A small network was trained on invented records. Each row is its activation on one of them, seen along a few directions.
Records have a field called TOLI. Each example row is followed by its value.
The word missing means that the record has no TOLI.
Other fields move the rows too, some of them a lot.
(in the rows, 500 means zero)
Random noise pushes rows far along 4 fixed directions. That doesn't count. These rows show it; they differ only by the noise:
[416 677 316 653 615 698 329 659 554 724 561 280 560 549 438 319 658 823
 516 483 306 340 570 541 173]
[571 422 474 700 699 344 542 528 465 541 532 558 308 471 394 517 482 460
 681 665 575 568 322 440 368]
[595 498 460 487 715 402 407 490 601 611 479 431 462 349 354 519 571 538
 730 577 303 542 378 631 416]
[510 462 470 211 722 548 440 593 434 520 428 398 751 391 448 612 575 361
 491 538 438 461 404 759 493]
[377 619 447 528 493 589 442 468 505 520 524 438 625 504 581 442 442 565
 376 492 490 428 548 510 417]
[534 538 415 443 709 530 380 580 552 636 483 362 573 406 384 489 621 582
 627 538 310 460 435 664 359]

[594 417 477 656 465 426 456 442 633 532 542 433 387 449 336 511 523 559
 698 458 420 518 468 443 455]
gazi
[646 370 436 526 678 470 462 656 524 617 490 403 422 478 269 531 683 529
 739 515 396 484 397 566 376]
dazov
[474 451 488 525 528 464 457 459 533 493 509 424 636 468 405 544 437 413
 484 473 544 455 454 519 449]
fitaz
[507 622 477 401 470 585 390 516 618 611 469 411 540 477 489 415 616 688
 524 410 253 466 608 593 496]
fenek
[378 441 471 506 490 593 560 555 332 398 533 482 680 580 570 559 406 337
 286 512 765 413 483 468 456]
ruzaf
[380 568 513 489 420 562 540 475 431 444 502 550 578 576 649 466 405 473
 303 483 609 464 568 448 524]
dazov
[423 519 566 356 547 485 593 538 344 430 440 630 584 568 643 524 418 345
 303 561 669 520 480 519 579]
gemon
[532 490 600 370 331 463 567 347 525 365 472 615 455 436 628 567 431 423
 480 467 493 592 555 490 749]
missing
[554 365 557 221 582 524 583 646 331 426 423 543 616 523 496 634 574 282
 429 519 622 513 440 631 623]
fenek
[448 666 473 458 453 580 368 482 634 614 482 402 588 495 503 383 553 698
 463 403 282 446 624 560 457]
gemon
[422 584 604 509 274 478 627 324 454 337 507 709 393 534 774 482 326 463
 337 518 632 589 595 356 710]
missing
[434 547 493 710 614 361 499 409 501 513 543 550 450 473 492 465 341 466
 503 635 607 537 386 424 375]
vor
[421 613 443 758 414 547 481 475 539 557 580 493 384 584 551 358 463 689
 471 496 502 457 579 343 366]
gazi
[450 583 502 511 462 503 449 415 561 509 509 479 538 462 535 464 446 552
 463 485 443 501 536 512 502]
gazi
[360 568 444 778 486 536 546 514 402 492 589 539 448 622 593 406 381 548
 362 578 709 448 503 321 331]
ruzaf
[533 571 411 512 547 577 301 548 683 682 509 270 592 444 309 421 656 719
 629 397 211 410 552 615 348]
kabo
[390 558 477 537 485 532 441 448 518 502 523 430 669 508 507 477 406 485
 372 469 545 429 521 501 429]
fitaz
[557 369 477  94 449 728 465 653 440 442 434 329 805 470 456 654 696 388
 439 331 424 390 572 731 638]
missing
[541 448 619 319 628 357 645 521 342 411 414 719 432 491 604 588 445 281
 460 649 646 638 385 554 660]
fenek
[588 325 485 639 676 375 556 619 422 531 513 518 404 538 311 558 531 379
 633 594 647 515 333 451 377]
kabo
[501 425 415 535 750 527 466 695 384 574 517 396 589 513 351 533 580 442
 529 598 593 440 363 588 292]
vor
[432 524 528 612 351 514 550 441 474 433 540 560 460 578 589 464 403 509
 383 478 630 501 564 368 530]
dazov
[524 361 611 510 515 282 610 361 459 359 474 649 482 460 487 629 303 217
 492 569 715 600 363 435 625]
kabo
[517 409 404 445 502 638 393 592 544 535 520 266 708 473 337 558 615 511
 535 377 429 374 517 604 408]
ruzaf
[492 367 570 413 447 416 533 380 488 355 482 510 658 439 467 649 352 248
 433 468 653 521 435 519 624]
fitaz
[543 491 575 284 578 420 479 477 520 496 418 525 593 423 470 564 504 395
 508 512 438 558 454 641 612]
gemon
[411 423 498 600 574 452 556 503 367 414 537 524 600 532 493 566 348 307
 373 586 790 482 389 446 422]
vor

Here are new rows. What is TOLI for each?
[430 506 590 558 420 381 627 337 428 353 507 695 429 509 672 531 276 346
 380 581 707 590 473 376 624]
gazi
[483 486 452 510 618 603 586 773 293 558 491 548 442 678 538 444 628 524
 415 566 632 444 493 470 382]
fenek
[374 572 512 501 392 576 522 496 452 470 495 525 609 611 616 443 420 500
 281 440 602 432 595 428 505]
gemon
[485 536 492 416 552 596 539 672 371 535 476 529 495 599 561 458 605 538
 413 532 542 478 531 533 477]
fenek
[395 551 450 425 287 670 357 381 640 466 532 280 812 445 494 513 459 551
 368 291 399 363 648 563 521]
ruzaf
[505 538 547 421 450 459 441 414 605 510 466 479 569 450 472 499 475 509
 501 440 402 517 532 546 571]
gemon
[547 448 574 556 297 440 584 356 539 379 524 610 350 489 571 538 421 468
 533 466 551 579 543 372 670]
missing
[474 503 402 347 652 632 345 632 527 613 472 258 803 459 348 520 628 516
 483 425 366 356 489 708 353]
fitaz
[566 493 513 505 584 429 486 545 533 573 473 519 416 494 420 478 561 537
 601 528 428 542 462 522 475]
gemon
